These are the activations of a small neural network, seen along a few directions. Each row is one input.
Each table varies a few parts of the input and shows all the possible inputs, shuffled.
A made-up example of a description, with smaller parts first: one of 5 places around a ring, together with either a single point or (one of 2 separate values, together with one of 4 places along a line) or one of 11 places around a ring.
Shared parts are said once, and a part with two or three values counts as separate values.

Other details of the inputs shift rows strongly along two fixed directions, in all tables alike. That doesn't count.

Rows:
r1: [ 0.86  3.50 -2.82  4.07  0.46 -0.38  0.88  0.18  2.14 -3.54 -3.17  1.29
  1.54]
r2: [-0.49 -2.36  2.00 -0.57 -1.49  1.42  1.58  1.68 -0.73  2.05  2.84 -2.68
 -2.73]
r3: [ 1.85 -0.67 -4.25 -2.08 -0.77  0.99  6.66  1.78 -1.34 -3.10 -2.15 -1.92
  0.29]
r4: [ 0.51 -0.67  2.77 -3.68 -0.01 -0.40  2.35 -0.96 -2.24 -0.50  2.05 -1.77
 -2.68]
r5: [ 3.81 -2.34 -4.35  0.34 -0.44  1.92  5.91 -0.53 -0.32 -3.17 -1.26 -0.64
 -0.49]
r6: [ 0.76  1.97  4.68  3.17  2.32  1.30 -6.13 -1.51  0.99 -0.40 -1.14  0.23
 -0.13]
r7: [ 0.35 -2.83  0.84 -1.92  0.40  0.48  1.11 -0.21 -2.27  4.02  2.37 -1.17
 -2.08]
r8: [-1.81  1.42 -3.98  2.14 -1.60 -3.29  0.59  1.43  2.82 -0.52 -1.38  1.84
  4.03]
r9: [-2.15  0.47  3.51  1.51  0.97 -1.27 -6.36 -0.68  0.57  3.48 -0.32  0.61
  1.99]
r10: [-0.46 -2.23  1.42 -2.35 -1.75 -0.96  1.32  0.87  0.06  2.34  4.40 -2.14
 -2.01]
r11: [-2.88  0.89  2.46  1.09  0.94 -0.23 -7.08 -0.81  0.11  3.16  0.07  1.69
  0.31]
r12: [ 1.05 -0.71  3.17 -3.20  0.69  0.46  2.35  0.67 -2.39  0.07  0.31 -3.33
 -2.58]
r13: [-0.10 -3.17  0.31 -2.80 -0.58  0.79  0.17 -0.11 -0.67  2.87  3.99 -0.72
 -2.66]
r14: [ 0.02  4.22 -3.15  1.70 -0.27 -1.49  1.22 -0.68  1.63 -3.22 -1.94  3.39
  1.98]
r15: [ 1.45 -2.19  2.57 -3.86  1.01  0.54  1.58 -1.75 -2.21 -0.01  1.91 -0.50
 -2.43]
r16: [-2.34  2.35 -4.59  2.65 -0.84 -2.52  0.78  1.17  0.73  0.30 -2.47  2.55
  2.77]
r17: [-0.21 -1.41 -6.27 -1.49 -2.56 -1.18  5.96  1.79  0.25 -0.21  2.05  0.55
 -0.87]
r18: [ 2.15 -1.03  2.88 -0.65 -0.36  1.88  1.48 -0.78 -1.54 -0.93  1.09 -4.33
 -2.77]
r19: [-3.76  2.39  2.89  1.32 -0.12 -1.29 -6.50  0.10 -0.19  2.69  0.35  0.58
  0.07]
r20: [ 1.58  2.55 -3.24  3.31  1.34  0.18  0.35 -0.80  2.19 -2.76 -2.33  3.97
  1.81]
r21: [ 2.05 -2.32  2.96 -3.34  1.50  1.32  1.56  0.07 -2.44  0.51  0.16 -2.00
 -2.34]
r22: [-1.09  2.46 -3.42  1.55 -0.61  0.28  0.39  0.43  0.69 -4.50 -4.03  0.75
  3.32]
r23: [ 0.92  2.72 -3.34  1.58  0.73 -0.51  0.42 -1.49  1.73 -2.80 -2.07  4.65
  2.31]
r24: [ 0.75 -1.53 -5.49 -0.70 -1.82 -2.02  7.05  1.68 -0.48  0.56  0.53 -0.55
  0.77]
r25: [-0.76  1.16  4.49  0.37  1.77  1.55 -6.68 -0.35 -0.52 -0.46 -3.03 -0.43
  1.62]
r26: [-2.16  0.03  3.65  1.12  0.50 -1.45 -6.59 -0.50  1.98  2.89  0.54  0.53
  2.32]
r27: [ 0.24 -3.93  1.69 -0.71 -0.44  2.49  0.82  0.82 -0.48  2.55  2.58 -1.56
 -2.50]
r28: [ 1.79 -2.82  2.41 -2.86  0.45  3.12  0.49 -0.81 -2.76 -0.79  0.99 -2.93
 -1.61]
r29: [-2.66  0.02  3.28  0.95  0.21 -0.91 -6.84 -0.66  2.57  2.56  1.23  1.40
  1.28]
r30: [ 0.72  4.07 -3.07  3.33  0.38 -0.81  1.16 -0.03  2.12 -3.14 -2.15  2.65
  1.47]
Description of these inputs: one of 2 separate values, together with either a single point or one of 6 places around a ring or one of 8 places around a ring.
Question: Changing only the choice among 2 separate values turns r12 into r21. The same change can be made to r1. Which row results?
Answer: r6
Question: Which other rows does r7 become when the place on the ring of 6 takes its other values? List them by row number.
Answer: r9, r11, r13, r26, r29
Question: Start at r10 and move only the place on the ring of 6, one step at a time. The first step leads to r17. Which rows follow, in order?
Answer: r19, r16, r24, r8

Rows:
r31: [-2.09  1.26  1.83  1.03  1.60 -0.21 -6.00 -1.46  1.24  1.01 -0.67  3.52
  1.54]
r32: [-1.75  0.42 -6.98 -0.13 -1.50 -2.10  3.32  1.91  0.68 -1.81 -2.97  2.88
  3.32]
r33: [-1.24  1.08  1.78  2.71  0.33  0.23 -6.34 -1.02  2.29  1.08 -0.04  2.04
  0.93]
r34: [-1.24  0.78 -6.87  0.65 -1.19 -2.53  3.73  2.00  0.76 -1.02 -3.15  2.41
  3.10]
r35: [ 0.45 -3.07 -0.89 -2.43 -1.81  0.58  5.68  1.70 -1.93  2.13  3.21 -3.73
 -2.60]
r36: [-3.69  1.60  2.12  1.74 -0.64 -0.89 -5.70  0.69  1.51  1.27 -1.05 -0.45
  1.77]
r37: [ 1.17  1.37 -6.31  2.40 -0.23  0.33  3.72  0.68  1.88 -5.25 -4.39  1.82
  2.30]
r38: [ 3.67 -0.31  0.36 -3.60 -0.11  1.13  6.14 -0.10 -1.99 -2.06  2.61 -2.94
 -3.21]
r39: [ 3.12 -4.98 -1.07 -2.94 -0.70  1.62  4.72 -0.36 -0.79  1.32  4.00 -1.18
 -2.33]
r40: [-1.44  1.53  1.87  1.87  2.01 -0.81 -5.76 -1.29  1.23  1.75 -0.78  2.98
  1.26]
r41: [ 1.62  2.17 -5.82  2.67  0.06 -0.18  4.45  0.75  0.91 -4.05 -4.72  2.30
  2.32]
r42: [ 3.33 -2.19  0.47 -1.77 -0.06  2.47  5.58  0.59 -2.32 -1.20  1.44 -3.22
 -3.50]
r43: [-1.07  1.81  1.81  3.20  1.53 -0.60 -5.77 -1.05  1.46  1.97 -0.31  2.26
  0.92]
r44: [-3.67  3.13  3.42  1.13 -0.79 -2.85 -5.11  0.01  0.71  0.75  0.31  0.15
  1.13]
r45: [ 0.64  1.80 -6.46  0.94  0.12  0.04  3.75 -0.34  0.49 -5.06 -4.94  3.03
  3.23]
r46: [-0.72  1.75  3.44  1.93  1.32  0.74 -5.44 -0.97  0.95 -2.39 -2.96  0.06
  2.15]
r47: [ 0.98 -2.62  7.78 -1.35  0.74  2.17 -3.91 -1.29 -1.96  4.91  5.90 -3.17
 -4.69]
r48: [ 2.72 -2.44 -0.87 -3.13 -0.79 -0.14  6.21 -0.90 -0.45  0.95  4.93 -0.52
 -3.96]
r49: [ 0.69 -4.35 -0.68 -3.89 -1.73  0.41  5.06  1.64 -1.37  1.36  2.80 -3.55
 -1.53]
r50: [-0.51  3.07  3.12  1.60  1.74  0.19 -4.89 -1.43 -0.20 -1.17 -3.53  0.71
  1.58]
r51: [-0.98 -1.82  7.93 -2.62  0.13  0.39 -3.45  0.24 -3.08  5.49  4.29 -5.39
 -3.71]
Question: Describe the family of inputs behind these rows.
Answer: one of 3 separate values, together with either a single point or one of 6 places around a ring
Question: Changing only the choice among 3 separate values turns r48 into r38. The same change can be made to r39. Which row results?
Answer: r46
Question: List by row number the other rows that have the choice among 3 separate values in common with r49.
Answer: r32, r34, r35, r36, r44, r51
Question: Which other rows does r42 become when the choice among 3 separate values takes its other values? List them by row number.
Answer: r35, r47
